Each row below is a small network's average activation on inputs in which a field has the value named, seen along a few directions.
Related values have similar rows: they may be neighbours, one step apart, or belong to one group.
In the rows, 500 means zero.
Strong random noise was added to every row along 4 fixed directions; ignore it. To show where, here is one row again and again, with new noise each time:
[570 654 294 587 551 420 444 430 344 598 581 235 332 417 502 390 580 487
 743 475]
[556 658 125 559 611 529 437 462 411 581 733 185 133 375 618 296 557 431
 752 614]
[417 535 324 210 641 285 471 334 500 419 486 354 244 402 447 378 595 568
 484 806]
[477 522 652 454 456 368 502 459 439 489 351 587 698 527 407 588 532 570
 477 407]
[369 480 537 267 532 316 534 442 505 414 386 521 484 476 411 557 433 635
 336 689]
[412 555 370 334 574 283 511 411 419 481 462 303 308 418 411 478 442 629
 469 717]


Field NEBIB:
magur: [572 501 725 754 343 625 516 651 395 601 391 600 840 638 468 677 441 470
 571 131]
visif: [364 485 452 618 417 613 612 731 437 604 581 398 425 469 531 687  30 663
 333 594]
puzu: [570 430 391 595 558 424 539 479 532 419 604 393 312 420 448 406 478 430
 338 707]
boz: [308 485 450 424 486 731 498 612 520 553 546 538 371 519 652 561 276 606
 535 507]
regev: [527 457 355 500 537 883 485 674 726 415 760 713 365 568 818 425 466 302
 493 571]
vigu: [355 387 652 518 340 902 577 854 708 499 579 803 603 686 730 731  74 578
 272 448]
zus: [691 522 503 606 533 367 454 314 478 540 482 363 504 455 393 350 780 401
 642 407]
vos: [575 535 299 645 575 493 520 475 409 558 609 207 296 409 439 417 486 459
 600 560]
lem: [471 353 536 376 544 448 553 444 695 371 522 596 471 457 484 429 545 433
 249 713]
NEBIB is arranged as 3 separate groups.
List the group mates of magur, in the order listed. -> visif, regev
List the group mates of zus, in the order listed. -> puzu, vos, lem

Field DEMIK:
ziva: [353 579 530 481 463 528 607 496 437 609 479 451 530 361 491 672 116 737
 477 573]
gisir: [531 364 461 421 511 535 439 596 640 382 507 588 379 571 530 446 446 491
 305 699]
zimuv: [616 495 728 735 410 329 523 413 405 519 318 489 722 596 281 516 662 481
 502 266]
mok: [541 558 462 641 593 554 504 414 469 544 636 525 613 325 546 434 647 349
 650 474]
bibul: [348 448 405 285 473 680 432 628 629 472 588 635 312 585 706 435 452 518
 403 647]
dugu: [383 261 636 312 424 587 473 600 705 322 465 781 520 672 606 533 526 476
 282 496]
novu: [514 522 748 704 382 639 564 521 504 552 477 729 852 457 544 671 386 492
 471 286]
doli: [585 490 518 600 484 242 476 409 356 537 351 285 501 537 204 441 617 514
 540 384]
mut: [573 487 682 667 476 312 570 481 395 491 436 473 626 528 305 590 528 523
 373 453]
vunun: [519 299 524 410 514 623 417 669 708 398 522 748 488 630 633 478 519 430
 326 561]
kes: [609 602 508 572 508 605 451 349 530 592 566 621 695 392 627 384 772 410
 727 277]
figad: [280 467 368 113 610 424 511 486 550 359 400 474 270 540 445 516 359 635
 455 741]
dobu: [449 596 546 391 497 698 394 574 529 588 499 643 639 577 591 634 551 573
 666 360]
fuba: [341 343 572 250 493 420 492 599 482 358 348 607 447 612 488 578 386 619
 289 661]
ral: [548 525 768 411 403 591 666 561 682 403 435 745 917 616 536 613 538 291
 328 436]
bipes: [624 461 530 696 500 954 567 567 785 409 801 923 627 423 855 411 583 182
 439 413]
DEMIK is arranged as a line.
Which values are neighbours of gisir? Give them in the order they are listed. -> doli, vunun
Which values are neighbours of mok? Give them in the order they are listed. -> novu, bipes
Which values are neighbours of bibul? Give them in the order they are listed. -> figad, fuba
